These are the activations of a small neural network, seen along a few directions. Each row is one input.
In each table, some parts of the input vary, and every possible input appears once, in random order.
A made-up example of a description, with smaller parts first: one of 4 places along a line, together with either a single point or one of 9 places along a line or (one of 3 separate values, together with one of 5 places around a ring).
Shared parts are said once, and a part with two or three values counts as separate values.
In the rows, zero is written as 128.

Other details of the inputs vary at random and push rows far along two fixed directions, the same in every table; ignore that.

Rows:
row 1: [173 135 130 114 219 113 108 161 144 127 180 228  78 143 191]
row 2: [159 113 135 144 133  89 140 171 166 147 166  97 110  62 139]
row 3: [ 92 113 102 129  55 135 144 108 157 117  88  85 145 111  89]
row 4: [135 125 107 149 116  91 143 149 154 141 139 106 106 103 126]
row 5: [133 147 145 127 159 149 110 114  73 130 129 152 139 161 129]
row 6: [145 127 130 156 129  83 147 156 154 143 158  83 119  99 144]
row 7: [110 117 142 101 130 170 109  98  92 112  96 154 139 141 112]
row 8: [141 134 143 149 133  99 139 150 141 137 157  87 136 107 137]
row 9: [141 148 154 132 167 139 115 124  83 135 140 146 134 155 136]
row 10: [160 136 157 162 140  93 137 171 150 159 183  90 142  86 139]
row 11: [158 132 110  94 194 140 107 134 143 118 135 244  76 155 189]
row 12: [110 116 106 102 121 145 119 104 108 122  88 163 110 139 102]
row 13: [109 116 142 100 125 174 113 100  90 115  98 150 136 138 109]
row 14: [130 137 150 114 154 161 102 107  77 129 119 159 145 150 122]
row 15: [118 118 124 101 135 146 115 110  98 115 103 155 118 140 118]
row 16: [107 101 125  92 117 169 116 101  95 114  89 162 120 129 104]
row 17: [ 96 139 138 144  73 154 138 100 127 125 107  76 189 147 101]
row 18: [148 108 120 136 126  95 138 165 161 150 147 121  95  65 118]
row 19: [ 94 116 100 128  57 128 143 109 151 120  93  85 145 121  93]
row 20: [ 81 156 113 150  64 154 156  93 179  92 117  81 193 210 141]
row 21: [140 128 143 136 131 111 130 146 135 135 146  98 136 106 127]
row 22: [133 134 148 120 166 141 112 120  76 128 127 158 121 148 135]
row 23: [142 119 130 107 170 132 108 130  89 125 126 179  96 132 135]
row 24: [157 120 133 139 132  87 138 167 160 144 162  93 113  75 135]
row 25: [ 95 139  66 135  59 130 157 110 212 106  94 116 135 164 137]
row 26: [140 139 140 154 135  99 139 150 136 137 161  91 131 117 139]
row 27: [133 126 112 149 119  90 143 146 151 144 135 101 109 106 128]
row 28: [105 143 139 122 121 168 119  90  82 116 102 125 170 173 110]
Each input here is: one of 4 places along a line, together with either a single point or one of 6 places along a line.
Changing only the place on the line of 4 turns row 24 into row 19. The same change can be made to row 23. Which row results?
> row 4
List by row number the other rows that have the place on the line of 4 in common with row 9.
> row 5, row 10, row 14, row 17, row 20, row 28
List by row number the other rows that have the place on the line of 4 in common with row 26.
> row 1, row 7, row 8, row 13, row 21, row 22

Rows:
row 29: [110 117 129  95 117 192 119 101 139 110 103 186 149 148 128]
row 30: [104 111 128  97 115 164 111 102  80 114  89 142 136 131  94]
row 31: [129 135 108 156 102  91 156 150 190 129 150  94 122 121 155]
row 32: [129  99 131  95 123 155 116 129 149 121 110 169 116  91 113]
row 33: [192 129 165 131 221 103 107 179 104 160 186 170  90  95 163]
row 34: [136 113 139 136 119 103 137 152 137 136 145  86 127  72 125]
row 35: [173 112 151 114 192 107 107 164  99 149 159 170  81  65 133]
row 36: [106 133 137 139  91 142 146 114 139 116 122  72 164 137 128]
row 37: [114 115 108 107 130 139 119 108  99 123  95 158 108 134 107]
row 38: [120 111 105 110 127 133 127 117 119 124 104 159  90 124 114]
row 39: [120 138 109 106 138 154 122 111 122 114 107 177 115 161 138]
row 40: [151 123 106 162 115  72 149 172 203 144 161  93 105  89 148]
row 41: [160 136 105 161 134  60 148 184 204 137 189 101 104 104 165]
row 42: [187 121 159 125 205 102 107 176 103 162 172 168  87  87 147]
row 43: [120 143 139 163 101 118 147 132 137 137 145  63 166 130 121]
row 44: [133 133 114 120 138 135 122 113 115 136 106 160 113 142 130]
row 45: [127 115 138 111 132 141 114 124  85 133 114 138 121 111  97]
row 46: [113 133 141 116 134 167 114 107  77 124 108 143 145 162 116]
row 47: [107 110  91 150  62  96 164 134 193 124 119  57 122 101 105]
row 48: [104 123 133 108 120 158 112  96  67 123  99 143 144 141  86]
row 49: [188 122 161 122 214 106 104 171 101 160 171 179  83  80 158]
row 50: [113 136 113 109 131 162 114  98 102 116  94 173 129 171 130]
row 51: [105 135 133 145  86 139 136 104 112 126 116  74 167 139  95]
row 52: [101 131 144 105 131 170 113  89  86 105 101 150 149 168 121]
row 53: [116 118 109 105 125 150 114  99  93 125  85 159 117 138 104]
row 54: [109 139 135 146  87 136 135 113 118 130 117  75 168 135 101]
row 55: [114 144 114 110 134 151 115  98 111 111 100 170 134 184 134]
row 56: [140 120 144 110 156 138 112 126  96 130 126 147 117 117 132]
row 57: [145 121 144 148 125  97 132 156 121 150 147  88 132  77 106]
row 58: [117 141 145 152 106 123 142 131 146 121 144  69 166 143 128]
row 59: [186 141 164 142 225  97 106 169  99 158 193 174 103 111 160]
row 60: [146 110 144 132 121 105 138 165 198 133 171 121 128  78 150]
row 61: [119 124 136  90 134 173 112 105 140 106 119 191 144 159 141]
row 62: [107 133 109 107 129 151 115  95 120  99 103 173 118 182 134]
row 63: [131 142 106 114 141 130 126 122 136 114 127 160 113 155 145]
row 64: [105 140 139 120 127 168 114  91  73 121 105 146 154 167 110]
row 65: [136 129 109 109 138 133 121 119 126 126 105 159 104 133 128]
row 66: [121 136 110 163  85  92 158 141 179 141 127  68 135 114 134]
row 67: [101 141 102 150  76 119 159 122 167 118 113  80 148 151 137]
row 68: [132 136 143 151 124 109 144 149 147 131 156  78 141 106 142]
row 69: [113 126 105 158  78  92 162 138 186 130 127  72 126 118 133]
row 70: [127 145 105 162 103  84 154 143 183 124 151  68 140 136 153]
row 71: [111 141 143 153  97 128 146 121 140 124 134  64 174 149 119]
row 72: [120 115 105 106 126 129 124 113 116 123  98 152 102 121 105]
row 73: [ 97 127  95 141  64 130 158 116 181 109 112  98 137 154 129]
row 74: [183 129 166 127 222 101 104 165 110 143 187 173  99 107 172]
row 75: [111 133 137 140  89 143 134 113 117 131 115  79 164 135 105]
row 76: [117 139 147 122 155 156 108 107  80 121 119 155 146 169 121]
Changing only one part turns row 65 into row 39. The same change can be made to row 42. Which row results?
> row 33
Changing only one part turns row 41 into row 47. The same change can be made to row 55. Which row results?
> row 53
Describe the family of inputs behind these rows.
> one of 4 places along a line, together with either a single point or one of 5 places around a ring or one of 6 places along a line
Change only the place on the ring of 5 in row 40. List by row number the other rows that result.
> row 44, row 65, row 66, row 69
A walk changes only the place on the line of 4. It starts at row 59 and steps to row 64. List the rest of the walk in order.
> row 51, row 48
